A small network was trained on invented records. Each row is its activation on one of them, seen along a few directions.
After each row come some of the record's fields: Z, S, C.
A field that a record lacks is left out.
Other fields move the rows too, some of them a lot.
(in the rows, 128 means zero)
[102 103  99 161  74 125 144 142 155  71 123 185 101 136 113 119 109 148
 127 100]	{Z: z2, S: s4, C: c1}
[ 87 129 129  84  89 125 138 101 108  97  95 146 141 146 143 165 152 130
 119 113]	{Z: z2, S: s1}
[144 133  95 120 145  89  85  76 122 118 116 138 124 112 156 120 146 144
 149 151]	{Z: z1, S: s1}
[123 103 122 150  37 107 103 103 129 119 108 175 111 162 145 146  90 111
  84 168]	{Z: z2, S: s3}
[155 111 139 108 127 143 147  94 112 134 189 139 157 129 134 120 140 132
 186 132]	{Z: z2, S: s4}
[208 128 154 155 208 132  71 152 124 156 142  57 147  66 168 176 181 136
 137  98]	{Z: z1, C: c2}
[ 85 159 143  92 112 151 156 120 178 118 135 135 114 143 147 124 138 125
  80 113]	{Z: z2, S: s4, C: c1}
[176 139 120 125 107 140 100 137 126 137 139 117 126 167 139 100 166  97
 117 130]	{Z: z2, S: s3}
[136 143 168 105 120  82 102 117 106 155 131 148 119 109 151 138 147  84
 116 102]	{Z: z2, S: s1}
[116 103 119 131 122 141 143 136 150  66 128 163  98 148 113 150  97 123
 155 163]	{Z: z1, S: s3, C: c1}
[174 142 140 138 197 104  98 151  74 138 201  80 168 137 191 144 156 142
 162 118]	{Z: z2}
[110 129 144 149 134 144 116 100 103 182 156 107 120 116 148 100 135 136
 119 149]	{Z: z2, S: s2}
[139 140 134 108 137 143  97 190 104 157 147 108 145 129 130 119 173 156
 152 172]	{Z: z2, S: s2, C: c1}
[110 136 175 120 177 107 126 126 152 139 151 133 156 132 124 113 174 169
 135 108]	{Z: z2, S: s5, C: c1}
[ 87 134 101 121  75 150 138 110 132  70 148 162 104 125 103 154 123 139
 121 124]	{Z: z2, S: s3, C: c1}
[121 143 110 157  69 143 143 175 119 104 102 151 108 161 147  96 117 104
 122 151]	{Z: z2, S: s3}
[151 120 128 155  81 137 128  87 155 133 141 119 147 114 136 129 123 153
 128 110]	{Z: z2, S: s4}
[ 95 115 129 128  95 136 144 111 135 143 167  90 101 118 138 125  72 132
 146 140]	{Z: z2, S: s3, C: c2}
[ 91  93 109 177 100 168 137 155 111 121  88 153  94 130 143 104  96 107
 130 140]	{Z: z1}
[169 170 162 122 176 128  90 167 102 159 123  88 138  94 109 111 167 118
 142 141]	{Z: z1, S: s2, C: c1}
[ 88 135 114 135 151 107 149 116 131 137 100 104 161 121 115 101 102 135
 112 142]	{Z: z1, S: s5, C: c1}
[ 82 156 102 114  94 153 162 135 148 121  90 151 151 149 101 171 110 150
 137 112]	{Z: z2, S: s5, C: c1}
[106 125 106 130 103 125 148 161 103 109 132 172 183 190 108 128 114 112
 152 144]	{Z: z2, S: s5}
[ 91 158 129 141 109 118 154 101 176  93  66 143  89 166 137 128  79 148
 157 148]	{Z: z1, S: s3, C: c1}
[139 163 169 121 178 118  87 139 169 152 188  81 138  99 144 101 231 107
 142 113]	{Z: z2, S: s3, C: c1}
[145  82 150 100 144 130 128 100 111 146 120 120 149 122 128 108 103 170
 124 148]	{Z: z1, S: s5}
[124 166 117  96 132 142 146 115 134 111 181 152  97 117 112 164 148 105
 143 138]	{Z: z2, S: s3, C: c2}
[191 130  96 137 208  96 122 158 108 172 177  56 186 140 171 157 154  93
 101  65]	{Z: z2}
[158 130 140 118 174 135 133 135 137 148 107 101 172  84 113 143 168 143
 145 137]	{Z: z1, S: s5, C: c2}
[106 161 124 130  56 148 158 121 129  74  92 125 111 139 130 150 107 162
 116 116]	{Z: z2, S: s3, C: c1}
[125 140 142 166  98 149 101  96  78 128 118 151 128 101 113 141 156 121
 105 108]	{Z: z2, S: s2}
[107 148 140 100  90  82 118 120 137 141 134 121  96 124 140 136  89 144
 117 150]	{Z: z2, S: s3, C: c1}
[ 39 117 153 135  95  96 130 126 179  95 117 156  96 143 117  96  92 136
 125  83]	{Z: z2, S: s4, C: c1}
[131 104 119 105  95 131 146 131 150 107  87 125 136 101 126 129 107 153
 115 160]	{Z: z1, S: s4, C: c1}
[ 78 154 118 162 115 129 175 125 114  77 125 151 124 175 106 172 108 137
  96 133]	{Z: z2, S: s2, C: c1}
[ 87 136 112 105  89 110 114 118 179 121 144 147  90 166 110  98  90 118
  90 111]	{Z: z2, S: s4, C: c1}
[170 114 163 101 160  98 137 120 121 154 153 135 128 126 156 153 190 125
 167 129]	{Z: z2, S: s1}
[ 59 117 123 117 141 117 107 114 148 116 119 177 126 139 118 102  84 144
 105 160]	{Z: z1, S: s5, C: c1}
[108 149 137 173 115 129 105 132 141 146  93 120 107 134 114 152  68 116
 110 160]	{Z: z1, S: s2, C: c1}
[ 87 144 121 144 123  97 132 123 105 114  91 126 115 142  95 145  55 117
 122 155]	{Z: z1, S: s2, C: c1}
[160 152 163 118 193 127  83 149 141 137 140 133 164  86  88 100 175 107
 124 119]	{Z: z1, S: s5, C: c1}
[ 79 122 136 138 170 134  99 112 134 121 127 124 118 133 114 101 152 144
 121 154]	{Z: z1, S: s2, C: c2}
[104  95 126 106  75 115 126 118 150 104  86 155 119 159 140 138  50 127
 123 167]	{Z: z1, S: s4}
[154 135 149 135 204 135 145 122 154 143 136 154 128 105 108 123 147 118
 126 132]	{Z: z1, S: s5, C: c1}
[ 37 141  96 137  56 104 152 136 147  91  88 160  84 181 148 130  46 145
 129 129]	{Z: z2, S: s1, C: c1}
[167 141 138  89 149 108 103 177 117 174 143 137 150  93 131 124 162 152
 134 147]	{Z: z2, S: s5, C: c2}
[132 131 152 171  73 174 149 151 169 132 129 114  82 120 161 127  69 108
 130  88]	{Z: z2, C: c1}
[105 124 121 157  82 105 139 126  98 125 106 118 121 183  83 136  69 122
 106 122]	{Z: z2, S: s2}
[106  97 130 127  97 117 150 133 128 129 144 114 161 133 173 112 105 139
 107 160]	{Z: z2}
[142 141 109  92  85 150 148 107 138 123 113 111 123 158 117 127 103 125
 105  89]	{Z: z2, S: s4}
[119 132 120 133 127  76 187 103 109 112 143 151 162 140 141 127 112  98
 127 116]	{Z: z2, S: s4}
[125 116 122 129 174 133 145 133 151 114 132 149  68 101 134 113 146  99
 144 111]	{Z: z1, S: s3, C: c1}
[156 136 140 113 187 105  92  99 150 178 135  69 147  81 159 120 200  98
 142 134]	{Z: z1, S: s1}
[125 133  66 126 116 125 157 155 139 159 130 111 157 158  84 136 119 116
 113 130]	{Z: z2, S: s5, C: c1}
[101 134  89 136 125 101 171 132 117  90  99 109 142 120 125 137 103 112
 122 174]	{Z: z1, S: s1, C: c1}
[185 140 174 130 165 111 147 150 108 182 138 148 149  87 128 121 179 137
 151 108]	{Z: z2, S: s5}
[149 159 123 126 134 154 149 122 121 168 121 169 134 110 147 140 143 123
 113 122]	{Z: z2, S: s5}

Here are new rows. What are their fields?
[130 112  95 148 139 123  98 136 131 147  96 130 129  61 101 106 137 136
 140  80]	{Z: z1, S: s5, C: c1}
[ 77 130 154 143 100  98 112 136 106 157 127 153  95 150 121 160  80 109
 151 147]	{Z: z2, S: s2}
[136  88  96 165 108 122 116 131 117 150 115 185 131 116 138 128 158 130
 120 109]	{Z: z2, S: s5}
[189 102 139  91 129 125 142 143 123 179 120 109 131 149 113 125 161 152
 100 128]	{Z: z2, S: s5}
[141 145 120  86 132 142 137  86 117 120 113 174 122 104 142 120 113  91
 123 120]	{Z: z1, S: s4}
[137 137 141 121 170 169 112  97 103 165 109 105 148 109 134 152 198  89
 113 120]	{Z: z1, S: s2}
[168 142 154 122 179 114 123 125 130 164 110 111 153  57 102 131 136 128
 132 122]	{Z: z1, S: s5, C: c1}
[175 170 136 101 153 105  89 158  82 175 146 119 114 135 114 101 178 125
 136 118]	{Z: z2, S: s2}
[161 132 151 165  91 115 144  91 161  98  93 155 131 132 118 146 127 161
 175  83]	{Z: z2, S: s4}
[123 139 119 111 115 167 154 104 110 137 107 159 152 152 145 152 137 118
  91 112]	{Z: z2, S: s5}
[ 81 116  93 110 119 121 135 125 154 127  93 127 107 103 144  86 100 135
 134 107]	{Z: z1, S: s4, C: c1}
[121 117  92 167 101 127 153  92 110 124 138 138 169 149 120 123  91 157
 112 141]	{Z: z2, S: s5}
[133 131 107 171 116  86 141 124 115 137 130 128 175  78  98 135 127 142
 116 126]	{Z: z2, S: s5, C: c1}
[ 99 125 144 133 143 140 122 106 104 119  87 124 131 156 125 123 128 151
 151 162]	{Z: z1, S: s2}
[182 127 106 135 132 129 115 102 133 151 160 150 137 122 148 161 189 105
 155 145]	{Z: z2, S: s1}
[157 142 128 116 143 111  95 148 101 107 120 132 145 110 143  99 147 115
 162 162]	{Z: z1, S: s1}
[108 140 131 129 102 115 133 126 148 111  84 120  99 129 151 105  88 128
 105 168]	{Z: z1, S: s3, C: c1}
[146 125 118  97 173 125  98 105 133 185 171 100 159 131 168 141 237 103
 166 142]	{Z: z2, S: s1}
[136  85 108 114  94 126 126 141 107 133 148 127 105 147 102 126 158 101
 173 106]	{Z: z2, S: s3}
[ 75  92 100 150 110 144 150 155 147  84 108 147  66 137 132 105 107  97
 106 138]	{Z: z1, S: s3, C: c1}
[104 151 117 132 117  74 159 138 128 119 138 107 130 133 134 161 109 118
 141 135]	{Z: z2, S: s1, C: c1}
[109 139 126 138 127 155 135 111 132 112 141 182 129  93 101 139 135 155
 113  99]	{Z: z2, S: s5, C: c1}
[175 120 132 130 220 104 125 187  87 188 178  95 161 105 197 141 196 118
 139  83]	{Z: z2}
[ 82  88  94 120 155 142 136 163 138 130 139 161 126 116  98 117 127 109
 138 139]	{Z: z1, S: s5, C: c1}
[102  91 143 126  80 152 139  98 151 114 143 130 156 152 105 136 100 126
 185  89]	{Z: z2, S: s4}
[ 93 122  99 127 103 102 153 144 139  82  63 158 101 106 121 103  85 143
 152  98]	{Z: z1, S: s4, C: c1}
[160 139 155 135 133 128 116 105 107 156 133 136 116 200 121 151 134 122
 144 115]	{Z: z2, S: s2}
[ 91 119 135 104 160 144 115  99 177 108 127 112 144 117 130  89 155 139
 121 119]	{Z: z1, S: s4, C: c1}
